A small network was shown many inputs. Here are its activations along a few directions, one row for each input.
In each table, some parts of the input vary, and every possible input appears once, in random order.
Descriptions start from the smaller parts, as in this example, which fits no table here: one of 2 separate values, together with either a single point or one of 11 places around a ring or (one of 4 places along a line, together with one of 8 places around a ring).
Shared parts are said once, and a part with two or three values counts as separate values.

Other details of the inputs vary at random and push rows far along two fixed directions, the same in every table; ignore that.

A family of inputs:
x1: [-23 -30 -13 -40 -18 -15 -14   3   5 -11 -17   9   1  31   1]
x2: [  9   7  11  16  23   2  -2  14  -9   5  10 -21  12  -5 -17]
x3: [-3 -5  1 -9  4  0  2 -6 -7 -7  4  0 -5  5 -7]
x4: [-22 -16 -18 -25 -31  -9 -32   9  26   3 -29  21  12  32   4]
x5: [  0   7  -8   6 -18   2   1 -15   5   5  -1  11 -14  -1  21]
x6: [-17 -24   0 -26 -17 -14 -10  15   6  -5 -15  -1  13  32  -1]
x7: [ 10  13  -3  20  15   7 -27  12   6  11   6  -9  29  -7 -10]
x8: [  8  -1   3 -12  -7   8  35 -23  -8 -14   3  13 -27  -8  14]
x9: [-15 -14 -16 -10 -23  -8 -19   8  18   6  -7  14   0  11  11]
x10: [ 2 -6  6 -6 -6 -2 18  1 -3 -7 -3 -1 -3  3  5]
x11: [  9  18   3   1 -25   9  11 -22  -1 -11   3  15 -28 -20  24]
x12: [ 1 -5  6  0 -1 -5 15  5 -5 -4 -4 -3  6  2 -1]
x13: [ -8   1  -4  11  -5   0 -20   8  14   7   1   6  -2  -4   4]
x14: [ 7 -8  8 -1 -4  0 15 -2 -5 -8  1 -6  0  2  0]
x15: [ 16  -2   9  -2 -18   1  37 -25  -9 -17   6   1 -26  -9  12]
x16: [  7  18   2  13 -21  11  21 -30  -1  -2   5  16 -36 -14  29]
x17: [ 18  16  15  29  34   5   4  14 -15  10  17 -23  14 -17 -21]
x18: [  3   1   4 -12  -6   8  29 -20 -11 -12   2  11 -29 -11  13]
x19: [-20 -26  -3 -28 -18 -17 -14  14   8  -5 -18  -4  15  36  -4]
x20: [ 16  16  11  25  29   6  15  11 -12   8  13 -20  15 -17 -17]
x21: [ 10  -2   5  -8  -6   9  36 -25 -11 -13   3  11 -27 -13  14]
x22: [-27 -35 -12 -34  -9 -13 -25  16   9  -7 -22   6  22  38  -6]
x23: [  4  10   0   8 -22   9  18 -21   6  -2  10  17 -34 -19  22]
x24: [-28 -31 -12 -44 -18 -15 -11  10   3  -9 -20  14   5  31   5]
x25: [-15 -10 -14 -28 -37  -9 -24   4  17  -6 -17  19   3  18  18]
x26: [ -2   6  -6   9 -14   5  -4 -10   9   7  -2   9  -5   5  15]
x27: [ 13   6   7  -5 -16   1  46 -19 -14 -13   3   5 -30 -17  19]
x28: [-22 -18 -10 -20 -22 -15 -30   6  22  10 -19   7  20  25   5]
x29: [  8   7  -1   9 -25  12  24 -25   7  -2  10  19 -32 -19  23]
x30: [-18  -7  -8 -17 -24  -5 -33  12  14   0 -15  10  14  17   6]
x31: [ -6   2  -1  10  40  -3 -17  25  -9   8   3 -13  25  -1 -25]
x32: [ 10  11  -8   2 -14   5   3 -13   6   2  -3  16 -17  -9   9]
x33: [ 11   6  14  -3 -15   4  36 -21 -11 -16   5   3 -35 -13  17]
x34: [  6   1   5 -11  -8   8  30 -24 -11 -16   6  11 -34 -11  14]
x35: [  9   5   0  -9  -6   7  42 -24 -16 -13   6  11 -32 -19  16]
x36: [-18 -24  -2 -34 -25 -16   0  10   4  -9 -19   7  -1  27  10]
x37: [ -2   4  -1  -1 -14  -1  -2 -13  11   8  -1   5  -2  -3  11]
x38: [ 11  10   3  20  38  10   7   7 -11   8  13 -13  16 -16 -20]
x39: [ 13  20  -1  42  28   9 -20   6   2  21  12 -14  23  -9 -10]
x40: [  9  14  -2  17  10   0 -10  -3   5  18  11  -8   8 -16  -2]
x41: [-30 -28 -10 -30   2 -15 -36  25   6  -4 -19   1  22  35 -11]
x42: [ 19  21  -4  35  26  10 -18   7   5  18   6  -9  20 -14 -20]
x43: [  9  11   3  22  47   4 -15  11 -10   9  16 -24  17 -11 -31]
x44: [  9  15  -3  17   6  10 -20   6   6   8   7  -6  19  -9  -5]
x45: [  8   7  11  -6 -19   2  42 -17 -14 -14   1   9 -32 -14  18]
x46: [-29 -23  -7 -27   6 -14 -30  25   4  -1 -17   3  20  30 -10]
x47: [ 14   7   4  18  36  12   3   3 -10   4  17 -17  12 -11 -20]
x48: [-25 -10  -5 -18 -19 -14 -31   7  18  11 -15   7  13  21   5]
x49: [  7  -3  -1 -15  -7   7  28 -23  -8 -13   6  10 -29  -7  13]
x50: [-25 -19  -8 -26  -2 -11 -14  16  -2  -3 -16   6  14  22  -6]
x51: [ 11  -2   8  -8 -18   1  34 -18 -10 -14   4   4 -27  -7  15]
x52: [ 12  25  -2  35  32  10 -29  17   8  20   5 -12  20 -15 -24]
x53: [ 15  12  -2  38  22  11 -12   7   7  18  17  -9  15 -20 -11]
x54: [ -1   3   9  14  32  -5 -18  31  -4  10   3 -24  27   3 -23]
x55: [  2  -2  -3  10  31   2  -4  14  -8   6   3 -12  25  -4 -20]
x56: [ 15   8   4  22  38  10   2  -1 -11   4  20 -18  11 -13 -24]
x57: [ 20  10   8  22  25   0   8   4 -10   4  17 -24   7 -14 -17]
x58: [ 4 -6  8  0  0 -3 13  5 -4 -5 -2 -4  4  4 -1]
x59: [-5  1  5 -4  5 -9  4 14 -6 -3 -4 -4  3  3 -3]
x60: [  9  20  -2  25  15   9 -22   8   6  15   2  -3  12 -11 -16]
x61: [  5  -3  -2  10  33   1 -13   9  -6   4   7 -17  24   2 -26]
x62: [-30 -14  -8 -16 -12 -19 -44  18  22  12 -19   3  23  24  -1]
x63: [  4  16   0  11 -21   7  14 -26   1  -2   1  16 -32 -11  27]
x64: [ 15  13  13  26  30   3  -1  10 -10   6  15 -27  13 -11 -24]
x65: [  7   3  13  -4 -16  -1  30 -20  -9 -16   4   2 -32  -7  11]
Description of these inputs: one of 5 places along a line, together with either one of 5 separate values or (one of 2 separate values, together with one of 4 places along a line).
The inputs of x11 and x44 match in every part but the place on the line of 5. If x52 is changed in the same way as x11 into x44, which row does it become? -> x4
Change only the choice among 5 separate values in x53. List by row number the other rows that result. -> x7, x28, x39, x42
List by row number the other rows that have the place on the line of 5 in common with x51. -> x1, x5, x9, x24, x25, x27, x32, x35, x36, x40, x49, x57
Change only the place on the line of 5 in x2. List by row number the other rows that result. -> x6, x14, x33, x51
Change only the choice among 2 separate values in x34. List by row number the other rows that result. -> x2

A family of inputs:
x66: [ 34  37  15  35  29  25  45 -33 -25  -5  30  -6 -42 -53   5]
x67: [ -4 -12   4 -21 -41  -8  13 -17   4 -13  -6   5 -19  11  20]
x68: [  7   0   6  37  37  -5 -29  34   2  21  10 -37  52   6 -37]
x69: [-26 -24  -8 -41 -25 -14 -13  14   4 -14 -27  17  -1  32   7]
x70: [ 16  15   7  -2  -2  13  40 -19 -13 -15   6   9 -30 -26  10]
x71: [-24 -16   2 -30 -32 -19  -4   8   0  -9 -20  12  -3  26  15]
x72: [  2  23 -16  37  30   9 -55  21  19  32   6  -7  34 -10 -18]
x73: [-23 -15   3 -29 -31 -21  -4   5   5 -10 -16   7  -9  21  14]
x74: [ -6  -9  -6   4  23  -3 -29  10   8  13   7 -14  24  11 -20]
x75: [-24 -17  -5 -32 -25  -6  10 -16  -3 -13 -14  24 -29  13  23]
x76: [ -2 -10  -1 -15 -15  -5  11  -2   3  -5 -10   3   8   7   5]
x77: [ 24  10  10  11  -9   7  38 -24 -11  -7   8   1 -19 -17  11]
x78: [ 15  15   2   8  13  13  32 -22 -14 -12   9   9 -32 -24   7]
x79: [ 34  25   8  28  18  27  47 -45 -16  -5  32  -2 -36 -39   7]
x80: [ -2  11   2  25  51   1 -36  27  -4  18  14 -27  30  -9 -36]
x81: [  1  -4   0   2  15  -1 -24  14   3   4   0 -13  26  14 -19]
x82: [-16 -31  -5 -35 -47 -14  10   2  12 -14 -23  15  -1  29  21]
x83: [ -3 -11   7   7   5 -12 -24  21  11  12   2 -19  30  19 -15]
x84: [-28 -27   0 -30 -32 -21  -4  18   7  -8 -27  11   3  33  14]
x85: [-11 -21  -7 -36 -34  -6   2  -7   5 -14 -21  16  -6  25  10]
x86: [-25 -35 -16 -39 -25 -10 -12  -3  11  -7 -23  20   2  36  12]
x87: [-24 -30 -13 -38 -27 -14 -24  -1  14  -8 -17  12   0  34   5]
x88: [-21  -6 -23 -16 -43  -1 -22 -16  27   3 -17  37 -17  12  29]
x89: [-14  -9  10 -10 -21 -11   7   7  -2 -10  -9   3  -8  11  12]
x90: [-22 -19  -6 -33 -23 -18  -4  18   3  -9 -22  12   8  24   7]
x91: [ 11   7   2  24  43   0 -39  24   4  20  11 -33  43   1 -40]
x92: [-13 -10   5 -26 -36 -11  24  -8  -5 -18 -18  18 -24   9  23]
x93: [ 10   5   4  30  38  -4 -31  31   0  21  10 -36  49   6 -32]
x94: [  8   2  -7  26  51   6 -30  23  -2  19   8 -26  42   0 -37]
x95: [ -5  13 -10  -1 -30   3 -22  -5  21   6 -10  21  -7   2  18]
x96: [ 21   5  -3   0  -4  17  37 -30  -9 -10  11  11 -25 -25  10]
x97: [ -3   7  -6  25  61   3 -31  31  -6  22   8 -23  38  -3 -36]
x98: [  1 -10   3  11   8  -7 -11  23   4   8  -3 -16  31  14 -16]
x99: [ -7  12  -8   3 -36  -4 -16  -4  21  10 -12  18  -3   2  23]
x100: [ 38  29  11  31  17  26  45 -43 -18  -7  30  -4 -35 -45   5]
x101: [ 31  36  16  32  26  27  44 -36 -22  -1  39  -5 -47 -51   7]
x102: [ 16  16  10   5  -4  10  32 -22 -16 -15  10   5 -36 -24  13]
x103: [  9   9   0   1   8  15  35 -20 -15  -8  13  13 -30 -26  11]
x104: [ 38  26   4  27  23  31  56 -43 -17  -3  30   1 -33 -49   8]
x105: [  5  23  -3  47  18   2 -46  30  19  34   6 -16  39  -8 -14]
x106: [  0   6   7  27  42  -4 -18  41  -4  17   4 -27  45  -6 -29]
x107: [-26 -21   3 -28 -33 -25 -10  15   8  -4 -17   3  -2  28   9]
x108: [-10  -3   5 -22 -12  -8  -3   0   1  -9  -6   6 -14   8   3]
x109: [  6  -4  -4   2  25   2 -22  20   3   6   1 -12  37   7 -23]
x110: [ 13  12   1  -1   4  14  37 -21 -15 -12  11  13 -32 -27   9]
What do these inputs look like to the network? -> one of 5 places along a line, together with either a single point or (one of 2 separate values, together with one of 4 places along a line)
The inputs of x102 and x89 match in every part but the place on the line of 5. If x95 is changed in the same way as x102 into x89, which row does it become? -> x105
Change only the choice among 2 separate values in x104. List by row number the other rows that result. -> x103

A family of inputs:
x111: [-16   0   5  -9 -13 -10 -11   9   1  -3  -8   7 -10  10   7]
x112: [ -1 -11   4   6 -15 -11  -3   0  11   9   1  -8   4   7   6]
x113: [-25  -4   2 -11 -19 -12 -11   4   3   0 -12  10 -11  14  10]
x114: [  7   2  -1   6  16   6 -11  -8   0   0  11  -5  -5  -2  -8]
x115: [ -8   7  -6   9   5   2  -2  12   1   8  -2   7   3 -11   5]
x116: [  8 -15   6 -21  16   6  45 -18 -28 -20   9  -5 -20  -3  -5]
x117: [ -1  17  -5  28  34   3 -21  28  -3  20   3  -9  28  -9 -20]
x118: [ 26  17  16   8 -21   6  30 -27  -4 -11  13  -5 -28 -21  14]
x119: [-14 -21  -8 -30 -40  -9 -10   5  15  -6 -28  16  13  29  14]
x120: [  6 -20  14 -18   2  -6  38   3 -16 -16  -4 -13   2  11  -6]
x121: [  7   4   1   1  14   4 -14  -9   1  -2  11  -9  -2  -4 -13]
x122: [  8   3  18  -9   9   3  61 -11 -36 -22   9  -3 -34 -17   5]
x123: [-17 -21 -18 -19 -11   0 -11  -2  13   1 -10  18   4  14  10]
x124: [  3   1 -16   7  14  10  -5  -4   6   7   2   4   6  -4 -12]
x125: [  7   3   6  13  -6  -4  -6   2   2   1   4 -13  10   3  -3]
x126: [ 32  17   7  28  -9  17  45 -26  -2   3  19   6 -18 -33  16]
x127: [ 14  13  -7  15  35  15 -20   4   0   8  10 -11  22 -15 -24]
x128: [ -2  -6  -3  -4  -2   4   2 -24   2  -5   7   4 -21   1   8]
x129: [  8  10   6  29  21  -5 -19  16   0  20  10 -27  30   3 -15]
x130: [ 15  28  17   5 -12   4  29 -21 -11 -12   9   6 -47 -29  17]
x131: [-12 -16  -9 -31 -40 -11 -12   7  16 -10 -24  15  16  27  10]
x132: [-17   0   4  -1  -9  -6   0   4   2   2   1   4 -16  -2  17]
x133: [-14   1  -7   4  15  -4 -34  36   6   8 -13   0  29   9 -18]
x134: [-20 -24 -19 -35 -24  -4 -21  -1  13  -8 -23  25   5  29   5]
x135: [  0  -8  -5 -10 -27  -5   9  -6   9  -2 -14  12   2  11  15]
x136: [  2  19   0  16  29   5 -24  26  -3   8   1 -10  27 -12 -18]
x137: [  2   5   0  22  37   5 -21   1  -1  22  20 -18  16  -6 -16]
The inputs of x127 and x131 match in every part but one. If x137 is changed in the same way as x127 into x131, which row does it become? -> x112
What do these inputs look like to the network? -> one of 3 separate values, together with either a single point or (one of 2 separate values, together with one of 4 places along a line)
Change only the choice among 3 separate values in x120. List by row number the other rows that result. -> x116, x122
Change only the choice among 2 separate values in x128. List by row number the other rows that result. -> x124
